x =
[[117 125 127 121 116]
 [137 134 128 113 121]
 [121 137 134 126 141]
 [139 142 146 110 146]
 [119 125 125 139 137]
 [137 155 113 119 140]
 [139 121 114 139 115]
 [146 142 134 131 125]
 [124 128 124 117 127]
 [130 138 122 114 111]
 [130 114 131 131 121]
 [108 114 118 141 124]]
Rows and columns are numbered from 1.
The entry in row 2 and column 2 is 134
Report the minimum.
Answer: 108
The entry in row 2 and column 1 -> 137
The entry in the top-left corner: 117
The entry in the top-right corner: 116
The entry at row 3, column 2 -> 137
The entry in row 1 and column 2 is 125
The entry in row 1 and column 3 -> 127
The entry just right of the smallest entry -> 114
Report the entry at row 3, column 3.
Answer: 134
Report the entry at row 2, column 3.
Answer: 128
The entry directly above the largest entry is 125
Report the entry in row 3 and column 1.
Answer: 121
The bottom-right entry -> 124
Report the maximum.
Answer: 155

Read these off the grid that follows. Rows and columns are numbered from 1.
1) Read off the entry at row 2, column 1.
2) Read off the entry in row 1 and column 1.
3) Read off the entry at row 3, column 2.
4) Read off the top-right entry.
5) Read off the bottom-right entry.
6) Read off the entry just right of the smallest entry.
7) Read off the bottom-left entry.
8) Read off the entry in row 2 and column 3.
[[121 118 112 119 123 107 131 119 125 140 140]
 [113 133 114 117 121 116 126 117 132 133 131]
 [117 122 124 121 127 113 131 120 121 134 138]
 [131 133 127 127 131 128 124 118 116 131 125]
 [141 124 115 127 127 124 125 120 119 138 128]
 [129 122 124 126 128 120 129 123 121 134 133]
 [129 121 113 123 124 115 129 122 126 138 134]]
1) 113
2) 121
3) 122
4) 140
5) 134
6) 131
7) 129
8) 114
